These are the activations of a small neural network, seen along a few directions. Each row is one input.
Each table varies a few parts of the input and shows all the possible inputs, shuffled.
Descriptions start from the smaller parts, as in this example, which fits no table here: one of 5 places around a ring, together with either a single point or one of 9 places around a ring or (one of 3 separate values, together with one of 4 places along a line).
Shared parts are said once, and a part with two or three values counts as separate values.
(in the rows, 128 means zero)

Other details of the inputs vary at random and push rows far along two fixed directions, the same in every table; ignore that.

A family of inputs:
row 1: [124 124  90 186 105 122 207 117 105 140  71]
row 2: [ 68  73  97  78 121 174  98  94 107 186 127]
row 3: [ 54 103  58  99 120 157  99  93 115 199 103]
row 4: [116 136 110 198 113 125 206 137  96 156  67]
row 5: [ 63  80 101  87 126 176  97  95 104 199 133]
row 6: [141  93 122 177 118 155 199 111  92 145  79]
row 7: [ 75  79  92  87 125 174 100  89 104 186 126]
row 8: [107 156 116  74 136  99  45 135 173 124 174]
row 9: [131 135 147  70 146 128  45 130 157 115 186]
row 10: [136  90 131 161 117 153 201 110  88 139  85]
row 11: [135  96 128 176 119 155 196 114  94 150  84]
row 12: [182 143 185 144 135 112 142 157 141  80 148]
row 13: [187 145 192 141 134 107 152 155 137  69 146]
row 14: [178 167 146 147 133  84 131 152 158  74 139]
row 15: [125 127  90 189 104 129 213 118 102 139  65]
row 16: [132 134 146  76 146 129  48 134 158 111 183]
row 17: [186 146 190 151 136 110 155 153 138  78 141]
row 18: [180 182 156 159 132  82 150 156 155  68 131]
row 19: [128 127 146  68 143 121  44 129 161 120 183]
row 20: [192 136 175 142 134 103 145 149 140  70 143]
row 21: [ 54 104  62  92 121 157  93  84 121 198 109]
row 22: [126 129 153  72 144 120  46 134 163 123 185]
row 23: [135  93 124 159 119 154 190 105  93 143  85]
row 24: [113 123  90 174 111 135 188 115 106 153  75]
row 25: [124 126 158  72 141 121  56 138 157 122 185]
row 26: [134  90 126 159 117 156 195 113  85 140  92]
row 27: [180 143 181 149 137 115 145 159 135  78 148]
row 28: [125 136 156  72 146 126  50 129 161 122 181]
row 29: [191 141 171 148 136 114 147 152 135  66 143]
row 30: [173 175 144 149 138  92 130 159 150  71 135]
row 31: [194 141 176 144 134 110 147 151 139  67 140]
row 32: [140  90 137 177 113 153 218 122  83 138  81]
row 33: [ 50  98  58  91 122 149  88  91 119 202 111]
row 34: [ 61 114  59 116 111 150 125  95 110 187 102]
row 35: [193 176 153 164 132  87 151 158 154  61 129]
row 36: [111 160 114  67 141 112  34 130 169 120 179]
row 37: [ 55 103  55  98 121 161  93  92 118 194 112]
row 38: [118 129  92 179 107 129 203 111 104 143  70]
row 39: [ 97 163 111  62 141 110  25 138 175 123 184]
row 40: [114 164 118  71 143 106  38 136 166 117 175]
row 41: [ 42 121  74 114 121 149 104 111 107 211 110]
row 42: [123 119 150  57 139 122  51 133 155 115 186]
row 43: [ 97 168 132  84 140  93  43 153 167 136 174]
row 44: [174 181 140 159 126  87 149 161 152  64 134]
row 45: [191 147 179 163 138 112 153 157 138  73 141]
row 46: [191 135 188 153 130 103 165 159 132  70 141]
row 47: [ 53 111  60 103 119 154 103  94 114 197 112]
row 48: [139  94 137 174 116 153 213 121  81 138  88]
row 49: [104 137 109 180 117 127 187 128 101 164  76]
row 50: [125 135 151  73 146 129  47 132 156 123 187]
row 51: [115 121  93 169 117 136 186 108 101 153  69]
row 52: [ 38 120  72 107 124 151  91 115 114 209 115]
row 53: [138  90 128 167 118 156 200 119  85 132  89]
row 54: [195 148 181 152 138 108 148 145 142  72 138]
row 55: [191 142 188 156 133 111 165 163 128  63 142]
Each input here is: one of 5 separate values, together with either a single point or one of 4 places along a line or one of 6 places around a ring.
Q: Changing only the choice among 5 separate values turns row 10 into row 2. The same change can be made to row 23. Which row results?
A: row 31
Q: Change only the choice among 5 separate values in row 33. List by row number the other rows that result.
A: row 3, row 30, row 40, row 51
Q: Change only the place on the line of 4 in row 21. List by row number the other rows that result.
A: row 18, row 38, row 51
Q: Change only the place on the line of 4 in row 8. List by row number the other rows that result.
A: row 1, row 14, row 33
Q: Which other rows agree with row 52 in the choice among 5 separate values? List them by row number.
A: row 16, row 27, row 29, row 30, row 37, row 39, row 44, row 45, row 53, row 55
